A small network was shown many inputs. Here are its activations along a few directions, one row for each input.
Each table varies a few parts of the input and shows all the possible inputs, shuffled.
Descriptions start from the smaller parts, as in this example, which fits no table here: one of 2 separate values, together with either a single point or one of 11 places along a line or (one of 5 places around a ring, together with one of 6 places along a line).
Shared parts are said once, and a part with two or three values counts as separate values.

Other details of the inputs vary at random and push rows far along two fixed directions, the same in every table; ignore that.

Rows:
x1: [ -1  -9  16  11  30  29  -6  -3   1 -15 -51  -5]
x2: [-27   6  -2 -11 -12  -7  -4  21   6 -18  24 -15]
x3: [ 19  16 -24 -31 -58 -20  23  -6 -16  74  55  15]
x4: [-23   9   6  16  -3 -17  -6   9  18 -25  27  -8]
x5: [ 14 -16   0   6  26  19   6 -13 -22   4 -42  12]
x6: [ 21 -14   5   9  21  19   1  -6  -4  14 -37   6]
x7: [-26   4   2  -8  -7  -8 -10  21   8 -22  26 -17]
x8: [ 16 -19   6  15  29  22  -2   0   7 -13 -50   0]
x9: [ 11 -19   3  14  29  25   5   1   7 -19 -57   1]
x10: [ 10  -5  11  22  25  24  -6  -3   1  -2 -42   5]
x11: [ -9 -10   9   2  27  34  -1   8 -12  -9 -51  -4]
x12: [ -2  -8   9  -1  22  32  -4   6 -15   4 -43  -2]
x13: [-15  -2   2   7  -1 -21  -1   7  16 -18  28  -9]
x14: [  8 -19   8  18  34  24   3  -2   3 -14 -55   2]
x15: [ 11 -20  12  21  39  21  -5  -3   5 -14 -50  -1]
x16: [ 16 -12  11  17  40  13  -7 -17  -1 -10 -43   7]
x17: [-13  -4   2   8   0 -21  -6  12  24 -32  24 -13]
x18: [ 44   8 -21 -25 -24  18  31 -30 -35  80 -21  36]
x19: [ 27  -7   0   4  19  14   0 -17  -5   8 -38  13]
x20: [ 13 -19   4  15  29  24   2   1   8 -17 -55   1]
x21: [-30   3  10  -1   4 -11 -15  18   5 -23  27 -18]
x22: [ -4   9  -2  -2  -7 -28   0 -10   5  -2  37   3]
x23: [ 23  13 -28 -35 -57 -23  17 -11 -29  67  57  19]
x24: [ -8  -3   2   7  -2 -22  -9  10  22 -23  29 -12]
x25: [-24   9  -7 -17 -20  -6   2  19   1  -7  26 -11]
x26: [ -7   6  -3   1  -5 -27  -1  -5  14 -22  28  -1]
x27: [ -9   6  -4   0  -6 -27   2  -4  14 -23  28   0]
x28: [-34   5   6  -4  -1  -9  -8  18   4 -22  24 -17]
x29: [-15   8   9  17  -1 -18 -14   7  17 -18  31  -9]
x30: [-11  -1  -3  -1  -4 -25  -1  -3  -7  -8  36   0]
x31: [ 27   9 -18 -38 -34  33  23  -6 -45  89 -18  21]
x32: [ 15 -18   7  13  35  15  -7 -12 -17  -2 -38   7]
x33: [ 14  -3   4  -4   7  30   1  -3  -4  10 -43   1]
x34: [ -4  12  -2   4 -21 -16  -6   7  13   1  35  -3]
x35: [ 16  25 -21 -40 -67 -10  16  -4 -15  70  51   9]
x36: [ -7   6   2   4   1 -29  -6  -9   9 -13  35  -1]
x37: [ -7  -4  -1   2   0 -27 -11   2   3 -20  35  -6]
x38: [ -2  -9  15  11  30  29  -4  -2   1 -17 -53  -5]
x39: [ 10  -3   9   0  12  28   0  -7  -8  14 -40   2]
x40: [-22   8   4  -3 -10 -12  -5  11  18 -27  22 -16]
x41: [-15  -5  -2   4   2 -25  -6   4   5 -32  29  -7]
x42: [ -7   4  -1   3  -1 -28  -5  -4  16 -25  28  -3]
x43: [-15  -6   0   7   6 -27 -10   4   7 -36  30  -8]
x44: [ 38  12 -13 -32 -36  28  20 -18 -35  91 -16  22]
x45: [  8  -6   7   2  16  31  -1  -1   1  -6 -50  -2]
x46: [-19  -6  -1   7   6 -25  -6   5   8 -41  26  -8]
x47: [-16  -4   3   7   8 -27  -9   0   0 -25  33  -6]
x48: [ 41  13 -23 -21 -41  29  29 -12 -27  82 -24  30]
x49: [ 15 -10   6  12  32  16   3 -19  -5  -5 -46  12]
x50: [ 12 -20   9  16  39  16  -7 -11 -14 -11 -42   5]
x51: [  0 -12   9   3  27  34  -9  11  -5 -13 -49  -7]
x52: [-21  12   2  -8 -18 -12   2   5   7  -4  28  -9]
x53: [ -6   4   0   4   0 -28  -7  -5  16 -24  30  -3]
x54: [-17  10   6  14  -5 -18  -8   7  15 -16  30  -7]
x55: [-12   9   3  12 -10 -16  -9  10  20 -20  28  -8]
x56: [-26   5  -1 -10 -11  -7  -6  21   6 -18  26 -16]
x57: [ 14  28 -22 -24 -64 -14  21  -6 -17  74  53  19]
x58: [-21   9   1  -6 -15 -11  -1  10  16 -22  22 -14]
x59: [-12  10   0   9 -13 -16  -6  10  18 -16  28  -7]
x60: [ 43  13 -22 -21 -40  29  27 -12 -27  83 -23  29]
Description of these inputs: one of 2 separate values, together with one of 5 places along a line, together with one of 6 places along a line.
Question: The inputs of x18 and x16 match in every part but the place on the line of 5. If x48 is changed in the same way as x18 into x16, which row does it become?
Answer: x34
Question: The inputs of x42 and x53 match in every part but the place on the line of 5. If x56 is changed in the same way as x42 into x53, which row does it become?
Answer: x7
Question: Which other rows does x13 become when the place on the line of 5 takes its other values? List them by row number.
Answer: x3, x6, x14, x15
Question: Start at x28 and move only the place on the line of 6, one step at a time. The first step leads to x38. Which rows follow, in order?
Answer: x57, x13, x49, x30
Question: Which other rows does x20 become when the choice among 2 separate values takes its other values? List them by row number.
Answer: x13
Question: Which other rows does x36 become when the choice among 2 separate values takes its other values? List them by row number.
Answer: x53
Question: Start at x29 and move only the place on the line of 5, one step at a time. The first step leads to x10. Which rows follow, in order?
Answer: x54, x57, x4
Question: Start at x25 and move only the place on the line of 6, one step at a time. The first step leads to x58. Which rows follow, in order?
Answer: x48, x9, x27, x46
